These are the activations of a small neural network, seen along a few directions. Each row is one input.
Each table varies a few parts of the input and shows all the possible inputs, shuffled.
Descriptions start from the smaller parts, as in this example, which fits no table here: values(2) and (point or ring(11) or (line(6) and ring(8))).
Shared parts are said once, and a part with two or three values counts as separate values.

Other details of the inputs shift rows strongly along two fixed directions, in all tables alike. That doesn't count.

Table:
R1: [-1 14 -7 -1 -3 12 -1 -6 11 11 14  9]
R2: [  1  -4   8  12  -4  -7  24  -4 -22  -4  -2  -3]
R3: [  3   3  11  34   2 -18  -8  -6 -28   3  22  -9]
R4: [  7   0   4   7  -2 -19  19  -2 -17  -4   8  -5]
R5: [  7 -10   8   3  -8 -15  30  -4 -21 -10   3  10]
R6: [ -2  -5  -4 -22  -1  -1   4   4  19   0  -8   8]
R7: [ -6  -8  -8 -12  -7   3  -5   5  10 -14 -14  26]
R8: [-16   1 -14 -17 -13   6  29  -4  16  -5  -5  33]
R9: [ -6   1  -1  -6   5  21 -13   4  15   3 -12  -5]
R10: [  4   0  -4 -17   1  -4  -8   3   8   8   7  -7]
R11: [  3  -6  -6 -24  -2   6   3   5  14  -6 -11   9]
R12: [ -2  -4  -2   0   2   9 -22   3   6  -3   2   7]
R13: [ -1 -13   5   4 -12 -25  49  -6  -9 -17 -12  24]
R14: [  0  12   2  16  14  23 -43   2  -1  16  10 -31]
R15: [  2   4  10  23   1 -15  17  -5 -26   4   8 -17]
R16: [ -1  -9   5   3  -9 -13  30  -3 -24  -9   0   4]
R17: [ 14   6   7  14   2 -22   4  -3 -31   8  24 -22]
R18: [-21 -13  -9 -14  -9  -7  11   3  13 -16 -17  28]
R19: [ -1   0  -5 -17   2   2   5   3  21  -3 -16   7]
R20: [ -4   2  -2   1   6   6 -18   1  18   3  -4   1]
R21: [ 12  15   4  12  15  22 -40   1   5  14   8 -31]
R22: [  9   6  15  35   5 -13   5  -8 -23   5  15 -17]
R23: [  0 -10  -2 -20  -5   7  15   3  18  -9 -20  20]
R24: [ -1  15 -11  -9  -1  13  -2  -4  16   9   8  12]
R25: [  1   5  -1   0   5   6 -10   2  17   2  -8  -4]
R26: [  2  -7   2   0  -8 -13  18  -2 -27  -3  10  -7]
R27: [ 10  -1  14  29   0  -8  12  -8 -26  -2   8  -6]
R28: [  4  -4  -4 -28   1  10 -12   6  13   5   0   0]
R29: [-13  -8  -7  -9  -3   9 -11   5   7  -7 -10  14]
R30: [  2  -8   9  21  -4 -10  14  -6 -19  -9   1  11]
R31: [-3  0 -4  2  2 -1 -5  1 11 -5 -8  7]
R32: [-11  -2  -3   3   0   1  -2   2   8  -2  -9   4]
R33: [ -7   1  -4 -19   4   8  -8   6  17   7  -6  -8]
R34: [  3  16  -1  13  14   9 -51   3   4  15  16 -26]
R35: [ 14  10  -2  -8  10  13 -36   4  -1  17  18 -32]
R36: [ 7 -1 -2 -7  1  7  3  2  7 -4 -9  1]
R37: [-13  -5  -5 -11  -5   3  12   3  19  -7 -22  14]
R38: [  1   3  -3  -2   8  16 -25   2  13   1  -6  -1]
R39: [  2   1   6  10  -4 -23  14  -3 -32   6  18 -18]
Description of these inputs: values(3) and (point or (values(2) and line(6))).
Changing only the values(3) part turns R25 into R22. The same change can be made to R36. Which row results?
> R23
Change only the values(2) part in R16. List by row number the other rows that result.
> R33
Change only the values(3) part in R16. List by row number the other rows that result.
> R5, R11
Change only the values(2) part in R2. List by row number the other rows that result.
> R15

Table:
R40: [ -6  -4  -8 -26   3  13 -16   9  26   2 -15  -3]
R41: [ -4 -11   4  14 -12 -17  33  -7 -16 -18  -4  30]
R42: [  1  14 -11 -24   3  16  -3   1  26  17   4  -5]
R43: [ -6  -9  -2   7 -16 -21  29  -5 -20 -17   4  34]
R44: [ -2  -9  -5 -23   0   9  -8   8  18  -4 -15   3]
R45: [-12   0  -8  -9   0  11  -9   2  25  -1 -11  16]
R46: [  8  14  -4 -14   3  14  -4  -2  12  16  10 -10]
R47: [ -3 -12   7  11  -8 -21  39  -4 -14 -18 -15  16]
R48: [ -3  -9  -7 -31   0   0  -9  10  17  -1 -10   1]
R49: [ -7  12  -9  -4   5  14 -36   3  14  13  13  -5]
R50: [ -3   8   0   9   9  14 -18   1  11   7  -4 -11]
R51: [ 14  14  19  52  12  -2 -16  -9 -38  12  26 -37]
R52: [ 21   5  15  27   9 -14 -21  -2 -44  14  33 -45]
R53: [  2 -14   8  10  -8 -18  38  -4 -16 -21 -15  18]
Changing only one part turns R40 into R44. The same change can be made to R50. Which row results?
> R51
Describe the family of inputs behind these rows.
> values(2) and (point or line(6))
